These are the activations of a small neural network, seen along a few directions. Each row is one input.
Each table varies a few parts of the input and shows all the possible inputs, shuffled.
A made-up example of a description, with smaller parts first: one of 8 places around a ring, together with either a single point or one of 11 places around a ring or (one of 2 separate values, together with one of 6 places along a line).
Shared parts are said once, and a part with two or three values counts as separate values.

Table:
R1: [ -6.2 -60.3  -5.7 -12.3   1.6  -8.2 -14.3   1.0  29.2  25.1 -10.3  41.8
 -14.2  19.2 -26.4]
R2: [ 20.1  35.6  -5.5  11.5  -8.0  44.9   7.4   1.9  -0.5 -26.2  -5.0  -4.8
   1.5   0.3 -18.4]
R3: [ -3.1  -5.4  36.4   5.0 -18.3 -36.1  10.3 -17.4   8.6  47.3  -8.4  -7.2
 -10.2 -14.1  10.9]
R4: [  2.3 -48.9 -44.7   8.0  -8.3  33.4  -4.2   4.2  24.3 -17.4  -4.0  12.1
 -29.2  10.4 -14.4]
R5: [ 17.7 -32.8  43.4  15.5   8.1 -29.5 -18.8  29.5 -29.9  -8.2  22.9 -40.3
  25.2 -40.1  34.8]
R6: [ 12.0 -89.4   6.6 -11.9  40.9   3.1 -42.5  39.6  -4.5 -33.2  17.8   9.4
  14.8  -8.0   0.2]
R7: [ -0.4  10.3  -0.4  26.5 -26.6   5.2  11.5 -12.0   5.9   3.3  -4.0 -37.2
 -28.0 -27.0  18.8]
R8: [ -1.8   4.6  26.0   0.2  50.3 -31.3 -21.6  21.9 -25.3 -40.9  36.8 -15.9
  43.6  -3.9  31.2]
R9: [ 25.9  42.4 -15.4  -3.0  -8.4  40.0  14.2  10.7  -3.7 -21.7   6.8  -3.8
  -3.0 -10.4 -26.0]
R10: [ 20.2 -33.5 -60.4  -7.8  -6.4  46.2  -2.7  16.0  22.5  -9.4  12.7  20.1
 -25.7 -14.8 -14.5]
R11: [-22.3   1.6  20.9 -19.2 -31.5  -9.2 -18.2 -18.3 -14.1  46.3 -16.7 -24.5
   0.0 -15.9  26.3]
R12: [ 22.5 -15.2  49.2  -4.1  37.7  -2.6 -14.2  32.6 -33.5 -42.2  12.7 -18.4
  40.7  -1.6  -8.8]
R13: [-32.3  32.7  -1.8 -29.9   2.7 -14.0  -7.7 -24.8 -15.7  18.0  -0.5  -1.4
  28.3  24.3  24.0]
R14: [-15.4  47.1 -23.8  17.1   3.8  -1.8   4.8 -10.1   6.9 -26.8  13.0 -12.2
  -4.3  13.1  14.2]
R15: [  2.6  63.9 -39.7   1.2   6.5   9.2   6.1   0.6   5.8 -19.6  30.1  -3.4
   0.1 -12.4  14.1]
R16: [ -9.1 -66.8 -11.3  -4.9   5.5 -24.2   3.5   4.8  15.3  18.3 -23.3  47.6
 -18.7  23.1 -25.6]
R17: [ -1.9  53.8 -27.0  13.1  11.2  16.8   5.3 -14.0   8.8 -24.1  16.8  -4.8
   4.0  -2.6  22.3]
R18: [ 15.4  17.3  -9.7  28.1 -31.0  19.9  10.9  -5.9   5.8   8.0   3.3 -29.0
 -13.5 -39.7  26.8]
R19: [  3.1  12.3  36.0  -5.3   1.3 -13.2  13.6  -4.4  -0.2  17.6 -14.8  14.6
  11.1  27.7 -34.8]
R20: [-21.7 -53.9 -16.6 -41.0  -0.6  21.0 -30.6 -12.6   4.8  24.3 -20.5  21.4
  -3.6  17.0  -7.7]
R21: [ -4.6   9.9  32.3   2.3   6.6 -29.5  22.0   2.0 -12.9   9.6 -28.6  20.7
   1.9  29.7 -36.3]
R22: [ 14.2 -40.0 -50.1   6.4  -6.4  50.8  -9.0   7.2  25.9 -14.2   1.3  20.1
 -20.4  -4.4  -6.7]
R23: [-20.1  31.2  13.3  -3.3  11.6 -41.6   5.2 -14.4   9.5  17.6   8.4  17.7
  14.0  24.1   5.3]
R24: [-23.5  25.2   8.1   4.5  15.7 -57.7  23.9 -10.1  -5.0  10.6  -4.2  23.1
  10.0  28.3   6.0]
R25: [-12.7  16.3  25.8 -36.3  -3.3  17.0  -3.4 -18.9 -23.6  15.2 -24.9  -3.3
  21.3  24.4 -16.4]
R26: [ 12.4  22.9  -1.1  13.3 -11.7  27.5  22.9  -4.1  -5.0 -28.4  -9.3 -13.3
  -2.8  17.2 -24.7]
R27: [-11.3  -5.7  30.6  15.4 -18.3 -53.8  12.5  -4.3  -4.4  39.4 -21.4  -0.3
 -18.8 -10.7   8.1]
R28: [ 17.9  25.0 -15.7  10.8 -24.7  17.6  13.3  -0.8   4.8  11.6  13.2 -28.6
 -23.8 -53.3  17.6]
What is each input in this table made of?
Answer: one of 4 separate values, together with either a single point or one of 6 places along a line
Changing only the choice among 4 separate values turns R18 into R22. The same change can be made to R11. Which row results?
Answer: R20
Change only the place on the line of 6 in R17. List by row number the other rows that result.
Answer: R13, R14, R15, R23, R24
List by row number the other rows that have the choice among 4 separate values in common with R21.
Answer: R2, R9, R12, R19, R25, R26

Table:
R29: [ -3.9  37.8 -27.8 -16.0  31.0  25.7  -7.8  -4.0  -9.9 -28.7  17.6   5.0
  23.2  -4.8  26.2]
R30: [-19.4   9.0  -0.8 -19.6  30.0 -12.4 -35.0  17.3 -26.5 -32.7  19.4  -4.5
  32.0   7.8  15.1]
R31: [-21.2  48.4 -29.0  -5.6  -4.6  26.2  -4.7 -29.6  13.6 -19.0  10.1 -11.3
   4.0  22.8  16.4]
R32: [ 20.7 -15.3  62.6  -4.0   8.5 -15.6  11.7   6.8 -11.1   2.7   2.3  -2.4
  40.5  23.1 -28.8]
R33: [-14.5 -31.9  24.1   3.7 -37.7 -28.6   4.5  -8.4 -15.5  46.7 -27.9 -19.4
 -14.7 -19.3  24.3]
R34: [  1.6 -17.9  29.0  19.3  18.5 -52.4  -7.5   8.7  10.7   6.6  19.4  15.5
  20.4   9.3  15.7]
R35: [-17.3 -56.9 -54.1 -30.2  17.7  38.0 -35.6   8.1  24.4  -2.0 -10.8  48.2
  -6.9  33.9 -22.1]
R36: [ -1.2  16.6  -2.8  -3.9 -46.2   3.2  12.4 -15.5  11.8  53.6  -1.2 -18.5
 -33.8 -39.3   9.2]
R37: [-28.7  56.9 -15.2 -29.8   0.9  -3.4  -2.3 -29.3   9.3  32.3  -9.8  23.5
  -8.8  13.6   4.3]
R38: [  1.7 -72.3 -50.3  -2.0  15.3  11.1   0.0  13.7  41.9 -10.9   3.5  43.8
 -30.7  13.2 -25.4]
R39: [ 13.8  49.8  11.7  17.8  -8.1  40.7  19.9 -16.5   3.8 -27.7 -15.2 -19.2
 -10.0  14.1 -26.4]
R40: [ 10.5 -25.9  14.5   3.8  -4.2  -4.8 -30.8  31.6 -23.3 -10.9  13.3 -43.2
   2.1 -45.1  24.5]
R41: [ 15.1 -92.9 -32.3  -7.2 -26.2  38.8 -28.2   8.3  25.0   6.4 -13.5  17.3
 -38.9 -28.2 -11.6]
R42: [ 10.2 -43.0  42.7   7.2 -17.1 -21.7 -24.1  10.2   0.9  30.7   6.6 -22.2
  16.4 -29.2  26.4]
R43: [ 36.8  37.3   7.0   7.4   5.9  36.7  20.2  18.5 -22.1 -37.0   0.4  -3.6
  20.8  -3.2 -18.4]
R44: [  1.8  18.2 -13.1  30.6 -40.8  36.2  -8.0 -11.8  12.9   3.4   1.7 -43.4
 -25.9 -35.1  24.1]
R45: [ 14.0  26.5 -26.7  22.7  31.8   1.7  16.3   9.0   2.3 -31.4  25.9   3.4
  -1.9 -23.0  21.3]
R46: [ -0.2  -1.6   1.3  17.5  29.9 -36.6 -11.9  31.0 -13.2 -36.4  26.7  -5.6
   6.0  -8.8  12.5]
R47: [ 28.8  -0.3 -18.7   8.8 -12.3  32.5   2.6   9.7  -9.1  -4.2  21.5 -38.4
  -0.6 -54.9  31.2]
R48: [ -8.3  40.6 -18.5   4.5  -9.9 -30.9  28.6 -16.5  23.8  28.5   5.6  17.0
 -26.6  -0.1  -0.8]
R49: [ 24.0 -64.2 -15.6 -14.3   1.8  50.7   4.2  14.3  11.2 -11.5 -16.0  33.8
 -18.8  33.5 -69.2]
R50: [-22.2  -8.2  11.5  11.3   9.1 -58.9  24.0 -16.1  -2.5  23.0 -19.8  13.3
 -15.2  14.0  13.4]
R51: [-39.2  -0.5   3.2 -27.6   1.5 -35.0   5.7 -27.8 -18.8  30.1 -18.6   9.9
  17.5  36.3  12.9]
R52: [ -6.2  -0.2  41.1  -0.4 -14.3 -24.0  29.0  -9.4 -28.0  18.6 -44.9   3.2
  12.8  27.9 -31.5]
R53: [ -8.2  41.2 -26.4  39.1  -6.4   2.3  10.6 -11.3  25.7 -23.5  10.7  -6.3
 -19.6   1.8  12.9]
R54: [-19.5  -8.1  28.6 -20.9  31.8 -25.3 -27.1 -10.4  -2.3  12.0  12.4  13.9
  40.3  21.6  17.6]
R55: [ 12.1  50.0  14.7  -8.8 -22.3   4.6  36.3 -17.5   0.2  22.9 -21.4   5.6
  -6.5  10.1 -48.5]
R56: [ 19.0   7.2  39.4  -3.5  16.5   1.3  -2.8  36.7 -35.1 -41.6   1.7 -15.3
  22.9   8.2 -25.2]
Changing only one part turns R48 into R36. The same change can be made to R38. Which row results?
Answer: R41
What is each input in this table made of?
Answer: one of 4 separate values, together with either a single point or one of 6 places around a ring
A walk changes only the place on the ring of 6. It starts at R39 and steps to R43. List the rest of the walk in order.
Answer: R56, R32, R52, R55
List by row number the other rows that have the choice among 4 separate values in common with R54.
Answer: R29, R30, R31, R35, R37, R51

Table:
R57: [-18.3 -70.7 -24.4 -24.2 -36.7   3.1 -26.9   3.7   2.8  38.3 -21.1   1.0
 -33.4 -14.0   2.6]
R58: [  8.4 -87.9 -44.1   7.4 -29.4   6.4 -15.6  12.3  48.7  32.3  -2.2  33.0
 -57.1 -24.2 -11.2]
R59: [ -1.6 -56.8 -63.9  -8.9  35.5  22.2 -16.6  10.3  51.1 -18.9  16.2  60.7
 -28.1  20.5 -29.5]
R60: [ 25.7  44.7  -5.2  40.0  -1.6  41.1   3.5   8.9 -13.5 -55.9  24.8 -54.6
   5.4 -38.5  33.9]
R61: [ 22.8 -59.5 -30.8  -0.3  -7.0  37.1   6.9  15.1  42.8   0.2 -21.1  55.2
 -44.0  18.6 -70.7]
R62: [ -1.5  43.7   7.9  -2.1 -31.7 -26.3  13.1 -13.1  -9.7  52.6   4.2 -22.8
  -4.0 -42.8  36.0]
R63: [  4.7   0.5  65.7  23.6  37.1 -61.5   5.8  19.7 -33.5 -24.6  12.7 -26.6
  30.5  -9.0  19.0]
R64: [-27.2   3.9  48.1  20.7  -8.6 -84.2  19.0 -16.8  -9.5  46.1 -13.0 -15.8
  -4.5  -8.6  33.9]
R65: [-30.4  37.6  21.2   1.1  35.0 -75.2  14.1  -5.5 -12.5  -8.6   9.9  13.3
  26.9  40.4  12.0]
R66: [-13.8  86.0 -45.2  13.8   2.4  22.2   8.3 -18.9  12.4 -38.1  24.2 -16.7
  -6.0   5.9  19.7]
R67: [-17.3 -18.4  27.1  -8.7 -32.7 -21.9 -21.7 -16.7   7.2  54.7  -6.1 -12.8
   4.0  -7.7  23.2]
R68: [  0.1   3.7  38.7 -12.7  -6.8  15.5   5.1 -20.9  -3.3  18.4 -27.8  12.2
  22.8  38.2 -28.0]
R69: [ -2.5 -47.1 -12.0 -27.6 -10.1  40.7  -0.8   0.1  -6.8   3.3 -44.6  27.4
 -15.0  31.6 -48.7]
R70: [-23.5  13.9   4.4 -27.0  21.2  -9.4 -24.5 -11.4   6.8   1.0  14.5  15.8
  33.6  39.7   3.6]
R71: [ -6.2  27.6  54.4  16.1   7.0 -50.9  43.6 -15.7 -24.0   9.4 -30.6   8.7
  17.4  38.5 -20.3]
R72: [ 28.7  39.2  26.7   0.6  12.5  -3.1   1.9  23.6 -33.0 -16.8  30.9 -33.6
  30.3 -43.4  21.3]
R73: [ 14.7 -22.1  44.1  -5.4  13.0   1.3 -34.0  20.6 -16.3 -14.8  19.6 -25.5
  39.8  -8.3   9.0]
R74: [  7.6  80.1  -7.6  23.3 -19.7  43.9  36.1 -29.3   8.9 -20.9 -14.7 -24.9
 -24.0  -0.3 -18.4]
R75: [ 13.9 -74.2  -7.0 -20.5   9.7  27.1 -37.7  42.3 -20.2 -30.8   6.1 -14.2
   3.8 -14.7 -11.4]
R76: [-25.1 -41.5 -48.6 -36.0  22.4  22.4 -26.8   2.6  -1.0 -16.1  -6.3  33.3
   3.2  34.7  -9.3]
R77: [ -7.5  72.9 -16.6 -15.9  25.0  -8.1  16.0 -15.8 -12.9  -5.2  19.0  10.3
  31.7   5.1  25.0]
R78: [ -5.6  49.7 -24.5  37.7 -46.2  16.7  13.8 -28.6  10.0  15.4  -3.2 -42.3
 -29.5 -38.3  48.9]
R79: [ 40.7 -95.5 -28.3  16.5  21.0  38.0 -20.3  45.4  23.1 -38.7  19.4  20.3
 -13.5 -22.4 -16.5]
R80: [ 13.4  70.3  19.9 -11.4 -11.5   2.9  37.6 -11.8 -17.5  17.7 -10.8  -1.4
   9.7  -1.1 -24.2]
What is each input in this table made of?
Answer: one of 4 separate values, together with one of 6 places along a line
Changing only the choice among 4 separate values turns R66 into R78. The same change can be made to R65. Which row results?
Answer: R64
Change only the choice among 4 separate values in R62. List by row number the other rows that result.
Answer: R72, R77, R80
A walk changes only the place on the line of 6. It starts at R79 and steps to R75. List the rest of the walk in order.
Answer: R73, R63, R72, R60
